These are the activations of a small network on made-up records, seen along a few directions, one row for each record.
Here are examples, each followed by its value of one field, C.
Other fields move the rows too, some of them a lot.
(in the rows, 500 means zero)
Strong random noise was added to every row along 16 fixed directions; ignore it. To show where, here is one row again and again, with new noise each time:
[548 649 581 553 527 471 638 494 657 453 572 423 437 403 453 418 348 496
 483 154 437 402 595 446 442 512 486 509 485 422 508 385 413 684]
[416 366 397 570 636 337 201 308 154 599 389 471 416 503 618 622 516 518
 300 490 545 512 563 426 648 495 322 403 512 681 443 461 684 674]
[476 560 595 475 525 581 493 351 575 668 577 406 618 359 528 399 511 562
 490 638 462 449 513 464 409 411 343 557 409 494 386 386 319 670]
[581 560 524 420 656 529 438 424 249 503 493 493 432 331 466 494 374 738
 307 776 461 465 580 429 406 590 372 486 476 429 527 449 534 780]
[503 709 366 425 545 715 603 694 402 185 570 698 308 548 477 546 427 339
 486 695 466 484 634 557 507 460 831 470 695 435 603 453 593 506]
[408 523 821 414 528 609 515 549 135 863 314 606 726 403 677 626 441 245
 399 391 507 540 752 654 355 377 305 330 566 544 379 551 467 658]
[358 586 550 577 562 325 363 319 391 556 568 360 531 288 547 585 427 643
 319 566 494 393 447 418 405 525 217 456 601 425 499 389 522 702]
[458 558 551 502 466 434 740 666 450 613 377 514 719 604 518 775 421 522
 394 632 642 343 467 413 465 574 329 561 576 380 587 649 655 430]
[381 402 253 530 510 330 557 408 818 450 413 472 145 605 514 337 449 385
 647 243 579 322 525 522 563 350 474 763 270 488 425 371 499 384]
[412 434 354 487 512 526 622 482 709 414 342 338 413 594 554 478 586 431
 437 317 441 548 527 616 562 586 439 510 563 476 412 640 267 393]
[769 198 553 317 391 546 555 240 498 548 467 516 488 456 469 522 365 722
 461 636 495 499 535 541 404 695 398 454 145 613 282 644 344 321]
[430 683 528 566 513 661 536 330 646 230 604 567 550 320 354 266 632 580
 524 626 461 585 416 500 436 501 611 645 596 493 439 295 335 724]
[360 638 786 638 437 508 527 318 451 452 518 584 891 611 383 637 720 272
 650 616 637 577 398 420 365 387 387 486 602 541 349 406 514 564]
[517 412 627 406 464 521 500 566 598 884 510 379 495 454 590 422 611 432
 770 510 540 403 520 638 430 303 332 580 132 483 370 325 437 412]
[489 605 547 541 429 475 635 744 493 375 554 377 470 587 515 796 627 364
 599 411 550 569 505 650 524 659 538 311 646 347 568 479 578 328]
[564 494 530 470 532 426 450 476 615 410 503 450 289 604 370 312 532 439
 751 362 516 466 512 517 408 391 499 588 228 423 424 338 519 507]
[605 621 506 383 574 597 470 336 696 623 684 336 408 402 453 264 383 612
 519 696 395 463 585 401 329 411 390 573 297 317 432 399 196 699]
[748 525 449 321 612 807 622 819 467 584 425 455 544 488 437 405 632 687
 457 736 339 523 448 527 525 561 617 517 419 452 635 664 380 460]

[193 584 453 587 552 453 562 472 610 532 458 290 386 538 589 659 819 251
 650 635 605 727 543 732 489 525 298 483 669 272 433 372 313 451]
c3
[424 553 589 582 662 551 722 336 514 512 333 498 648 308 375 587 715 534
 430 558 419 449 331 462 365 517 277 563 590 551 478 536 262 505]
c2
[650 443 508 513 466 408 176 419 401 543 709 334 454 538 472 564 619 532
 569 497 443 629 404 448 531 545 495 256 406 523 497 468 506 408]
c9
[779 268 506 497 691 304 567 354 327 682 217 527 404 940 288 754 583 434
 588 505 712 885 639 335 485 722 297 417 242 326 569 865 470 390]
c7
[403 533 515 590 579 476 772 563 631 314 291 541 619 560 347 546 666 485
 571 489 485 312 261 450 434 452 445 673 580 534 541 569 520 349]
c12
[416 514 441 568 268 415 544 339 641 650 712 568 617 429 586 707 392 497
 413 623 661 602 459 464 513 631 473 493 618 373 559 585 412 322]
c4
[633 505 581 657 617 597 477 295 439 289 595 436 654 306 398 518 643 657
 417 370 288 423 352 350 606 551 558 364 569 883 419 370 446 680]
c11
[407 621 637 317 432 710 423 650 274 280 430 658 716 573 467 526 501 324
 418 795 358 519 417 609 219 393 607 321 819 418 504 792 455 313]
c8
[512 580 777 400 666 587 687 684 334 635 283 478 438 296 487 422 489 466
 555 310 410 418 669 694 290 455 331 495 409 421 459 379 446 707]
c2
[546 474 467 486 382 454 386 374 523 341 699 484 434 396 502 532 391 605
 434 522 438 522 448 507 455 619 576 361 552 493 490 519 460 387]
c7
[530 427 536 468 464 443 614 503 590 572 567 234 524 552 600 724 490 542
 577 602 516 299 520 525 517 542 300 422 343 536 356 422 518 398]
c1
[542 386 351 394 566 609 431 516 495 765 375 510 440 383 597 286 485 640
 335 500 428 501 536 522 585 456 468 629 364 558 513 585 369 563]
c1
[428 491 456 455 534 541 692 567 529 473 402 411 477 653 609 655 468 398
 523 632 562 364 656 556 561 493 411 529 494 529 378 463 548 512]
c6
[509 401 470 515 504 399 414 434 586 509 583 486 467 520 497 431 435 524
 646 536 459 158 359 369 491 243 481 596 274 694 436 365 660 394]
c3
[632 377 509 499 266 434 473 307 490 409 629 560 513 421 563 614 222 600
 287 266 527 582 598 502 547 784 581 318 542 581 421 616 464 440]
c8
[413 474 229 592 608 501 579 527 674 169 468 322 313 534 439 602 827 529
 555 591 389 486 264 566 631 587 559 499 645 547 547 505 410 250]
c10
[676 547 583 413 593 703 602 527 330 266 581 488 296 502 548 546 363 442
 540 537 424 541 876 621 551 609 675 304 470 611 348 292 544 769]
c4
[659 438 133 413 526 465 150 687 470 695 623 494 326 608 514 418 498 566
 389 585 369 491 295 316 633 379 689 458 455 439 816 773 536 190]
c13
[642 558 418 279 490 699 474 829 474 339 473 399 460 685 616 286 172 565
 284 400 310 434 759 517 578 552 721 395 607 470 511 701 532 688]
c11
[694 502 503 497 333 655 476 578 738 454 709 283 829 802 509 387 541 647
 575 627 519 498 484 314 741 562 644 517 386 659 361 468 547 622]
c9
[605 528 538 588 576 603 655 463 432 308 572 528 434 292 512 637 471 494
 441 256 348 353 564 518 604 555 640 347 570 791 457 332 506 581]
c6
[408 536 608 478 564 528 552 207 510 474 220 773 611 778 310 271 465 214
 542 484 633 612 631 359 295 285 400 742 416 469 311 611 374 678]
c5
[498 529 387 591 493 480 663 475 627 726 512 743 531 395 511 584 376 384
 376 273 485 395 409 341 526 370 590 589 585 539 719 696 396 297]
c12
[480 522 392 455 394 684 519 554 550 419 585 531 557 456 692 397 290 526
 296 435 423 438 669 529 686 529 715 479 653 678 433 503 491 639]
c13
[393 250 610 435 358 389 568 319 418 428 228 561 641 580 498 608 506 561
 467 628 659 564 457 648 374 682 262 544 453 520 281 681 524 321]
c10
[398 466 738 462 349 287 485 454 549 695 383 534 597 567 447 446 443 388
 652 356 682 498 477 564 235 415 234 612 317 279 411 519 530 409]
c5

Here are new rows. What is C for each?
[292 452 315 496 429 361 464 327 688 552 492 398 196 590 646 489 460 318
 551 435 657 626 702 650 537 520 375 572 442 340 351 395 369 466]
c2
[545 372 460 548 519 502 701 346 609 632 417 623 408 461 431 600 640 404
 628 449 574 588 464 547 506 532 469 587 344 543 492 537 327 269]
c4
[663 432 543 450 347 383 552 193 549 612 433 769 584 681 392 373  64 541
 321 368 741 631 732 250 421 635 446 678 311 384 424 705 473 684]
c6
[524 427 465 547 300 413 479 458 651 364 659 412 519 681 581 512 383 554
 607 470 664 411 589 464 697 575 570 551 360 636 320 288 738 561]
c9
[413 446 341 521 529 682 638 315 747 214 583 527 324 679 616 436 479 275
 683 573 530 585 809 601 696 414 770 518 515 698 264 334 382 586]
c7
[563 446 582 523 462 441 794 573 674 383 376 562 492 611 475 444 234 430
 553  60 500 215 614 451 507 453 546 605 376 635 417 494 614 510]
c3
[501 499 481 499 595 570 451 481 340 509 530 532 415 337 540 655 595 378
 466 501 338 427 445 560 470 397 531 315 583 640 527 497 424 349]
c6
[508 511 562 416 528 524 424 525 441 668 495 466 480 430 510 433 534 496
 537 594 481 548 518 567 393 447 406 500 423 390 494 485 419 522]
c11
[534 596 446 367 443 522 480 640 416 389 534 435 538 497 536 515 257 717
 223 713 454 476 539 474 434 699 493 436 689 298 604 690 542 567]
c9
[648 473 553 552 557 488 500 445 276 557 418 809 554 645 281 541 642 489
 668 726 742 569 454 318 534 449 552 692 252 592 527 373 792 568]
c2
[445 594 343 465 758 648 458 679 255 326 224 614 474 537 359 323 723 674
 365 857 495 578 408 462 566 514 555 719 626 457 650 529 644 749]
c1
[387 628 582 527 312 481 217 427 321 409 631 741 476 521 539 352 381 325
 501 415 704 791 717 575 510 493 690 481 615 410 445 315 687 773]
c5
[541 611 738 329 507 674 378 698 553 411 545 168 660 407 453 263 623 614
 514 528 156 583 366 675 218 521 434 265 630 297 480 655 181 496]
c3
